Each row has a name. Each piece below is followed by the name of the row it came from, unless a question asks for something else. Each question is about the rows just above it. Places in a row count from 1.

[-46  51 -29 -20  23  43  39 -46  30  39  -2 -85  -6  47  45 -46  -7] -> j791
[-42  61 -29 -26  22  46  42  -2  34  41  -2 -79   2  38  43 -41 -79] -> j152
[-46  51 -29 -20  23  43  39  -5  43  43  -3 -53  29   6  33 -68   0] -> j607
Repeated in j607:  [43]
The row with [-46  51 -29 -20  23  43  39 -46  30  39  -2 -85  -6  47  45 -46  -7] is  j791

[ -3  -4   3 -18  18 -13] : j213
[ 48  26 -64  17 -32  54] : j791
[ 14   4 -12 -10   7   3] : j919
[ 66  66 -64  17 -32  54] : j99
[  6  -2  -2 -14  -2  -2] : j341
[ 83  34 -80  -3  -4  70] : j790
[-71 -15  70 -50  53 -70] : j152
[-65  17 -32 -33  35 -41] : j607
[ 23  10 -22  -4  -3  13] : j438
The value that j341 holds more than once:  [-2]
Changed j791: [ 48  26 -64  16 -32  54]. Place and old value:  4, [17]
The value that j99 holds more than once:  [66]
Changed j919: [ 14   4 -12 -11   7   3]. Place and old value:  4, [-10]
which: [ 66  66 -64  17 -32  54]  j99
which: [-4 -3]  j438
which: [-71 -15  70 -50  53 -70]  j152

[ -5  20  52  33   2 -25  43  19 -33 -19  47  35  37] : j341
[-19  -9   8  40 -26  86 -17  -5   3 -28  38 -27 -29] : j99
[-21 -69  -3  30  33  49  22 -28   5   3 -13 -16 -38] : j952
[-69  10  10   4  33 -16 -38 -13  49  22 -28   3   5] : j763
[ -7  30   5 -26   5 -67  -5  12 -85   3  38  23  29] : j90
Changed j341: [ -5  20  52  33   2 -25  44  19 -33 -19  47  35  37]. Place and old value:  7, [43]
One entry of j952 was changed: [-21 -69  -3  30  33  48  22 -28   5   3 -13 -16 -38]. Where, and from what?  6, [49]
Which row holds [ 4 33]?  j763
The row with [ 33 -16 -38 -13  49  22 -28   3   5] is  j763

[-48 -48 -43  -1  12  40  -9  -1  -9 -48 -75 -48   0] : j213
[-15 -17 -18  -1  12  29  -1  -1  79 -37 -75 -20   0] : j763
[-15 -40   8 -12  -3 -30  -1  -1  40   7 -74  12  54] : j607
[  8  61 -59  -1  12  29 -27  -1  19 -37 -54 -20 -19] : j791
[ 42  56  29  -1  12  29 -22  -1 -14  29 -34 -20  29] : j341
[-15 -46  -7  -1  -5 -44  -1  -1 -34 -20 -23 -14  76] : j438
[-15 -50   7 -19  12  -1  -1  -1  61 -17 -75   6  24] : j919
[-15 -26  -3  -4  12  29  -1  -1  68 -37 -75  -8   0] : j790
[-15 -10 -18  -1  12  29  -1  -1  46 -56 -75 -20   0] : j90
[-14  29 -34 -20] is in which row?  j341
Which value appears more than once in j90?  [-1]
Which value appears more than once in j438?  [-1]
Repeated in j791:  [-1]

[ -2  40  24  -4  28 -14  -5 -39  -7 -10 -47  28  85  25 -17  11  17  13
  15 -25 -24 -45   0 -73 -23   4  12 -18  11 -32 -16  -2  10 -76   5  12
  52]  j152
[ 1  3 -3  0 -1 -2 -1  0 -1  0 -2  3  0  1  2 -1 -1 -1  0  0  4  1 -3  7
 -2  1 -2  2  0  3 -4 -1  4 -3  0 -2  1]  j791
[  1  36  22  -4  25 -13  -4 -35  -7 -10 -43 -24  77  22 -16   9  15  11
  16 -23 -18 -40   2 -66 -24   1  10 -17  12 -29 -14  -1  11 -70   4   9
  47]  j607
[ 1  3 -3  0 -1 -2 -1  0 -1  0 -2  3  0  1  2 -1 -1 -1  0 -2  1  1 -2  0
  3  0 -3 -5 -2  0  3 -4 -1  1  0  2  2]  j213
[ -7  -5  -7  -4  -2  -4  -6   4   0  -7 -12   1 -11   2  -1  -2   5   3
   6  -1   7   7  -1  -1 -10   2  -2   4   6  -1  -7   1  -7  -1  -2  -2
   6]  j90
[ 0  4 -1 -2  3  5  0  9 -2 -6  0  5  4  9  2  2  3  5  9  1  4  0  4  4
 -2 -1 -8 -7  9  1 -3 -3 -5 -2  2  1  3]  j790
[-12  33 -11   8  28  12  -2   9  -1   1  17  11  17  12  24  21  27  11
  -4   9  22  13   0   6 -15 -14 -14  11   6  -6   0  -2  12  14  -9 -19
  22]  j919
One entry of j90 was changed: [ -7  -5  -7  -4  -2  -4  -6   4   0  -7 -12   1 -11   2  -1  -3   5   3
   6  -1   7   7  -1  -1 -10   2  -2   4   6  -1  -7   1  -7  -1  -2  -2
   6]. Where, and from what?  16, [-2]
The row with [ -2  40  24  -4  28 -14  -5 -39  -7 -10 -47  28  85  25 -17  11  17  13
  15 -25 -24 -45   0 -73 -23   4  12 -18  11 -32 -16  -2  10 -76   5  12
  52] is  j152

